These are the activations of a small neural network, seen along a few directions. Each row is one input.
In each table, some parts of the input vary, and every possible input appears once, in random order.
Descriptions start from the smaller parts, as in this example, which fits no table here: one of 6 places along a line, together with either a single point or one of 11 places along a line or (one of 3 separate values, together with one of 8 places around a ring).
Shared parts are said once, and a part with two or three values counts as separate values.

Other details of the inputs vary at random and push rows far along two fixed directions, the same in every table; ignore that.

A family of inputs:
R1: [ 16  18   1 -35 -24 -32  18   6 -20  -4   4  -9 -44   4   5 -29]
R2: [ -9  13   4 -29  15 -37  33  10 -24  -6  17   3 -37 -14   2 -23]
R3: [-12 -69  38  -2 -21   8  -7   0  23 -34  18   7  -4  43  36  30]
R4: [  2   5 -30   9  -1  39  -3  -3  23   1 -10  12  38   8  -9  12]
R5: [ -6 -65  37   5  -9  -3 -21   1  33 -31  17  -8 -11  38  19  31]
R6: [  9  22 -18   8  13  -4   0   0 -27  28 -10   5  -1 -21 -27  -1]
R7: [  2  39 -46  14  20  11  16  -4   2   4 -26   1  31 -29  -5 -32]
R8: [-12 -55   8  28  10  40  -2   6  23 -11   8  29  45  10   7  34]
R9: [-25 -89  44  13  12  24 -22   9  44 -27  39   7  10  46   5  61]
R10: [-30 -48  43 -12   0  11  -3   0  29 -27  25   3   2  55  39  36]
R11: [-27  21 -19   7 -12 -17   4  -3  -7  18  -2  -6  28 -25  -4 -36]
R12: [ 20  19  -9   8  17  -8  -3  16 -10  30 -10   5  10 -23 -18  -8]
R13: [ 13  32 -21   2   7   3  -2   3 -21  10  -1  14   3 -29 -24  -5]
R14: [  1  18 -17   5   0  36 -16  -7  11  -1  -6   0  22  -4 -10  14]
R15: [  7  17  13 -11  -3 -41  11 -13 -26  -3 -13 -19 -47 -12   0 -29]
R16: [  7  17 -32  50  27  26 -11  -2  25  14 -28  -6  52 -21  -7  -7]
R17: [ 18   9  35 -37 -17 -57   0  12 -15   2   8 -23 -60  17  15 -15]
R18: [ 13  10 -27   9  -8  -7  19   0  -6 -11 -15   1  -2 -23  -1 -32]
R19: [ 28   7 -36  43 -12  29 -15 -13  -4  14 -39   4  35 -19 -29   3]
R20: [-28  18  32 -56 -34 -55  11   0 -20  18  36 -21 -39  17  12 -25]
R21: [  0  40 -36  32  26  13   1 -17  -7  20 -36 -11  23 -33 -15 -23]
R22: [ 22   2 -18  17 -22  28 -15  -5   2  -9 -12   3  14 -12 -15   5]
R23: [ -7 -46  21  -3  -5  27  -8  14  11  -1  16  29  20  28   8  40]
R24: [-12  14  28 -38  14 -42  15   2 -30 -16  32  -8 -60  -9   4 -12]
R25: [-10  31  33 -49   1 -41   7  -8 -23  11  11 -27 -65  25   7  -6]
R26: [  1 -21 -12  -3  -1  22   5   7   8  -3  13  24  20   7 -14  22]
R27: [ 15  50 -32  17   2  15   9   7  -6  33 -33   9  33 -23   5 -18]
R28: [ 12 -10 -26  37  -6  34 -15 -14  13 -20 -20   8  31 -26 -12   1]
R29: [  9   4 -16  26   8  29 -19   4  29  18 -17  -4  39   3  -6  20]
R30: [ -8  13  11 -14  23 -35  15  -1 -34  10   7 -11 -41 -17  -7 -17]
R31: [-10  42  11 -31  13 -27  10  -7 -16 -10   9 -22 -41 -10  10 -28]
R32: [  1 -57  36 -11 -33  13 -12   1  22 -18  18  12  -5  49  28  36]
Description of these inputs: one of 2 separate values, together with either a single point or (one of 3 separate values, together with one of 5 places around a ring).
Changing only the choice among 2 separate values turns R6 into R30. The same change can be made to R19. Which row results?
> R15
Which other rows does R23 become when the choice among 3 separate values takes its other values? List them by row number.
> R27, R32

A family of inputs:
R33: [ -3 -54  15   8 -30  37 -33 -10  43 -17   9   4  24  46   5  42]
R34: [-11 -53   9   9 -26  41 -16  -8  39 -31   7   9  27  48  22  37]
R35: [  0  13  46 -57   2 -64  21   6 -45 -20  29 -11 -93  -3   7 -22]
R36: [  6 -10   9  -3 -23  16 -13  -3  10   4  -2  -5   0  24  -2  20]
R37: [  5 -34 -29  47 -24  60 -21 -13  47 -11 -21  11  69   6   3  24]
R38: [ 23  65 -17   6  35 -55  35   7 -50  22 -36  -8 -30 -67  -6 -68]
R39: [ -1   0  41 -62   5 -74  33  15 -47  -9  36  -5 -92   2   6 -22]
R40: [ 21  49 -24   2 -18 -23   5   1 -13  15 -29 -15   4 -24  -1 -42]
R41: [-66 -27  48 -40  19 -10   4   0  10  -6  57  -6 -18  47  17  29]
R42: [  4 -46 -32  63  17  64 -25 -12  36 -19 -13  14  55 -10 -24  37]
R43: [-12 -58  55 -25  -1 -24   1  14  -2 -27  42   3 -47  32  22  24]
R44: [ -6  85 -57  18  50  18  14   9  -8  54 -23   8  58 -53 -23 -30]
R45: [ 39  70 -63  33  -6  14  -6  -6 -20  45 -55   2  42 -49 -26 -28]
What do these inputs look like to the network?
> either one of 2 separate values or one of 5 places around a ring or one of 6 places along a line
A walk changes only the place on the line of 6. It starts at R45 and steps to R36. List the rest of the walk in order.
> R33, R40, R37, R34

A family of inputs:
R46: [  1  68 -54  31  37  13  11   3   4  44 -37   2  64 -47 -10 -35]
R47: [ 25  61 -28   4  16 -52  40  16 -58  24 -22   5 -16 -78 -12 -76]
R48: [  8 -75  25  -2 -13  26 -24  -3  18 -40  26  17 -17  33 -14  57]
R49: [-35  95  21 -74  23 -93  48   4 -49  19  15 -40 -77 -13  28 -77]
R50: [-21   2  61 -61  -7 -34 -15  -4  -5   3  37 -36 -76  56  10  28]
R51: [-36 -37  57 -39  11 -52  19  -1  -9 -50  43 -16 -73  24  40  -9]
R52: [ 17 -61  19   2 -96  25 -35 -15  56 -41 -15 -17  10  73  48  23]
R53: [ 17 -71 -23  53  -3  61 -15   0  25 -14  -8  38  56   0 -18  50]
R54: [-28 -29  57 -59 -16 -12  -5   6  -1  -5  49   2 -41  64  22  40]
R55: [ -6 -82 -15  76  22  82 -21  -4  60 -29  -9  33  87   2  -5  51]
R56: [  3  59 -57  28  16  15  12   7 -11  50 -27  14  66 -50 -22 -35]
R57: [ 29  69 -59  20   2  31  -6  -3 -11  43 -34   7  43 -45 -42 -15]
R58: [ 27  -1  -3  20   8  -9  -9  -6 -18  -4 -18  -9 -25 -20 -24  -3]
What do these inputs look like to the network?
> either a single point or (one of 2 separate values, together with one of 6 places along a line)
Which other rows does R47 become when the choice among 2 separate values takes its other values? List them by row number.
> R56
